These are the activations of a small neural network, seen along a few directions. Each row is one input.
In each table, some parts of the input vary, and every possible input appears once, in random order.
A made-up example of a description, with smaller parts first: one of 6 places along a line, together with either a single point or one of 9 places around a ring or (one of 2 separate values, together with one of 8 places around a ring).
Shared parts are said once, and a part with two or three values counts as separate values.
(in the rows, 128 means zero)

Other details of the inputs vary at random and push rows far along two fixed directions, the same in every table; ignore that.

Table:
r1: [148 116 158 134 166 118 116 107  98 112  74 145 132 152 164 148]
r2: [166 125 180 140 186 109 128 112  90 124  57 128 140 164 165 141]
r3: [ 87 155  94 124  92 122 136 155 140 143 168  95 129 131  96 115]
r4: [ 98  95  89 131 108 174 124 143 165 122 177 183 145  93  60 130]
r5: [ 79 111 147 139 101 131 133 144 138 127 177  93 139  99  95 115]
r6: [180 102  90  92 138 140 117  88 148 110 110 201  94 116 168 132]
r7: [170  82 105 125 166 161  99 101 148 111 104 228 118 102 124 154]
r8: [ 84 114 142 147 108 125 134 153 135 140 172 100 138 101  85 127]
r9: [121 102  67  94  86 162 116 128 187 132 186 179 108  69 100 120]
r10: [173 151 125 117 166 120 121 112 110 142  84 132 124 165 160 138]
r11: [ 90 168 164 139  94  82 157 155 118 163 174   5 130 134 121 112]
r12: [177 158 146 117 166 110 109 103 105 135  74 107 117 161 184 142]
r13: [111 115  55 100  86 157 130 138 177 122 177 180 109  86  93 116]
r14: [115 140 104 119  90 127 146 151 149 135 169 118 125 108 115 104]
r15: [186 110  69 106 157 155 100  94 155 130 110 212 102 117 137 149]
r16: [177 149 162 117 159  97 121  97 103 135  82  93 113 158 190 129]
r17: [179 155 145 123 172 101 117 109 103 144  78 109 112 158 177 146]
r18: [ 74 127 116 147 107 139 131 153 131 124 157 128 148 121  77 125]
r19: [173 164 170 126 161  74 142 106  83 130  57  74 116 185 198 122]
r20: [ 95  91  96 122 100 177 110 137 168 115 184 182 132  69  71 132]
r21: [157  85  94 121 159 159 107 104 142  96  91 242 122 112 130 140]
r22: [143 150 187 146 179 102 119 116  69 118  58  94 143 182 174 155]
r23: [ 80 126 120 141 105 146 121 143 132 125 162 133 149 118  82 141]
r24: [162 109 165 144 176 112 125 103 107 122  83 132 123 139 157 140]
r25: [ 91 120 124 148 104 145 138 155 133 118 165 134 148 108  86 118]
r26: [166  74 108 115 161 166  96  96 149 102 104 226 116  99 136 145]
r27: [ 80 129 132 154 113 133 125 155 130 143 173  99 146 116  71 134]
r28: [163 167 135 120 158 109 119 105  91 137  75 107 123 176 173 149]
r29: [ 81 183 159 135  91  93 158 171 110 163 170   4 149 151 110 112]
r30: [ 85 105 135 134  96 134 139 136 137 115 167 124 135 101  99 125]
r31: [104 151 102 118  95 138 118 141 146 148 174 101 130 113  99 127]
r32: [ 81 186 150 142  84  95 158 177 111 150 174  19 143 145 111 104]
r33: [172  86 110 120 168 163 109 106 142 106  91 230 128 115 130 145]
r34: [160  72 101 120 157 151 120  95 148  90  92 233 114 107 141 128]
r35: [ 83 170 158 130  84  92 162 171 122 161 175  16 142 139 108 107]
r36: [ 62 165 165 171 101 112 147 175 101 138 164  47 170 147  82 117]
r37: [109 138 113 122  88 119 155 149 146 132 178  97 121 111 117  96]
r38: [ 78 110 125 138 101 132 140 151 138 120 156 130 141 106  90 117]
r39: [164 132 201 147 186  92 139 109  77 124  53  90 142 179 177 135]
r40: [181 157 176 123 169  82 143 107  90 141  65  74 125 179 195 125]
r41: [173 162 163 119 161  86 126 103  87 133  60  88 119 182 200 143]
r42: [ 80 191 141 146  88  99 151 174 109 155 171  22 151 153 103 107]
r43: [151  73 119 125 140 184 109  91 146 100  89 224 106 118 163 127]
r44: [ 95  94  84 127 103 181 105 137 169 119 181 188 134  77  63 137]
r45: [161 130 182 154 174 102 140 111  85 111  66 116 137 164 172 123]
r46: [165 117 154 146 173 122 127 114 100 108  69 156 136 151 162 130]
r47: [189 105  88 102 154 142 113  95 154 129 106 197  96 108 155 140]
r48: [114 113  61  95  82 162 122 130 178 124 184 183 110  85  97 131]
r49: [116 105  57  98  82 153 135 136 184 124 174 187 105  79  98 111]
r50: [ 72 167 167 136  61 112 150 157 118 155 161  16 125 149 141  95]
Each input here is: one of 2 separate values, together with either a single point or (one of 4 places along a line, together with one of 6 places around a ring).
- The inputs of r35 and r2 match in every part but the choice among 2 separate values. If r17 is changed in the same way as r35 into r2, which row does it become? => r7
- Which other rows does r25 become when the choice among 2 separate values takes its other values? List them by row number. => r32
- Which other rows does r40 become when the place on the line of 4 takes its other values? List them by row number. => r10, r29, r35
- Which other rows does r15 become when the place on the ring of 6 takes its other values? List them by row number. => r3, r10, r28, r31, r42
- Which other rows does r50 become when the choice among 2 separate values takes its other values? List them by row number. => r43

Table:
r51: [125 126 147 127 116 113 152 131 122 117 120 119 128 135 151 106]
r52: [161 150 135 124 161 106 120 118 111 137 101 113 125 143 148 144]
r53: [165  82 110 113 147 154 112  92 144  94  89 222 107 119 157 130]
r54: [115 127 162 139 119 126 127 126 114 128 127  96 135 131 141 123]
r55: [142 155 135 119 133 108 124 118 106 131  93 105 119 160 166 128]
r56: [ 90 108  45 105  60 166 138 158 200 133 227 176 120  61  59 102]
r57: [ 82 142 159 149 105 112 149 160 107 125 143  78 155 140 107 114]
r58: [158 145 135 115 152 117 120 109 120 145 100 111 117 149 157 143]
r59: [167 148 134 112 136 119 120 108 121 135 103 113 107 145 180 130]
r60: [ 81  96  44 101  68 181 119 150 206 142 230 182 121  53  42 131]
r61: [126 156 134 122 117 123 120 129 121 143 134  87 123 140 142 130]
r62: [ 98 124 158 141 110 105 146 141 123 130 161  74 142 113 114 114]
r63: [103 132 168 149 123 126 124 139 106 127 132  85 143 136 124 128]
r64: [ 92 103  57  99  53 153 142 149 201 137 239 148 108  47  66 105]
r65: [154 157 130 116 143 111 136 122 110 129  94 119 124 161 163 124]
r66: [124 121 163 135 120 100 149 130 120 130 139  80 125 118 140 113]
r67: [ 93 135 152 148 104 113 154 155 124 131 155  82 144 125 108 100]
r68: [103 162 128 139 123 120 121 140 107 137 124  94 139 153 117 137]
r69: [178  86 104 126 170 155 114 102 140 102  86 231 120 117 138 134]
r70: [134 149 131 119 128 103 133 133 126 142 141  87 124 129 133 128]
r71: [193  82 105 114 157 150 129  94 150 102  87 228 102 110 162 118]
r72: [ 98 135 154 153 132 122 139 147 100 118 118 111 158 149 110 128]
r73: [126 160 127 134 131 112 136 147 115 145 129  92 138 147 122 124]
r74: [174  79 107 109 143 151 118  85 147  97  84 226  97 111 171 125]
r75: [139 143 136 112 121 110 134 123 132 152 132  87 115 133 146 127]
r76: [130 112 159 127 126 118 139 121 130 132 126 106 121 122 146 123]
r77: [124 157 133 128 127 127 114 131 118 142 128  94 131 142 132 139]
r78: [ 80 131 171 158 125 122 132 152 107 140 149  69 156 133  90 140]
r79: [140 153 126 126 142 116 115 120 111 130  93 121 123 157 152 139]
r80: [ 87 109  45  96  47 161 146 156 201 127 225 171 113  65  71  99]
r81: [155 158 124 140 164 121 121 127 108 135  90 132 135 159 132 142]
r82: [120 162 122 125 125 117 136 142 116 135 125 104 137 152 127 125]
r83: [180  77 109 128 184 154 104  94 136  98  91 234 122 110 128 154]
r84: [ 98 129 159 146 122 119 129 137 107 120 119  99 139 140 129 123]
r85: [184  74 110 120 180 147 106  92 138 100  89 229 114 105 145 146]
r86: [164 152 129 120 137 107 141 124 121 139 107 107 114 149 161 116]
r87: [177  87 106 133 181 163 110 102 133 102  82 241 124 121 131 139]
r88: [189  76 111 104 154 161 106  82 152 101  91 225  96 107 175 133]
r89: [117 163 136 139 132 128 109 137 109 144 126  92 138 151 119 149]
r90: [ 72 117  43 117  66 174 132 162 182 127 219 182 137  77  43 120]
r91: [ 98 128 153 155 132 126 126 133 104 120 114 117 146 145 118 135]
r92: [ 87 123 165 142 105 116 141 143 125 142 158  66 144 123 109 120]
r93: [152 147 139 130 172 122 109 114 105 144  93 117 132 159 138 161]
r94: [ 85 138 154 139  98 113 157 152 118 125 148  83 148 135 113 104]
r95: [112 119 166 143 144 122 127 130 114 136 120  99 144 131 122 138]
r96: [ 75 136 165 160 116 133 124 150 108 134 153  80 154 132  97 132]
r97: [151 148 129 114 126 109 129 114 119 132 100 109 109 154 173 123]
r98: [150 146 130 133 166 114 116 122 110 134 107 119 133 146 130 153]
- The inputs of r63 and r77 match in every part but one. If r91 is changed in the same way as r63 into r77, which row does it become? => r68
- The inputs of r52 and r85 match in every part but one. If r82 is changed in the same way as r52 into r85, which row does it become? => r57
- What is each input in this table made of? => one of 2 separate values, together with one of 4 places along a line, together with one of 6 places around a ring
- Which other rows does r75 become when the choice among 2 separate values takes its other values? List them by row number. => r76
- Start at r93 and move only the place on the ring of 6, one step at a time. The first step leads to r98. Which rows follow, in order? => r81, r90, r68, r89
- Start at r51 and move only the place on the ring of 6, one step at a time. The first step leads to r74. Which rows follow, in order? => r88, r76, r66, r71
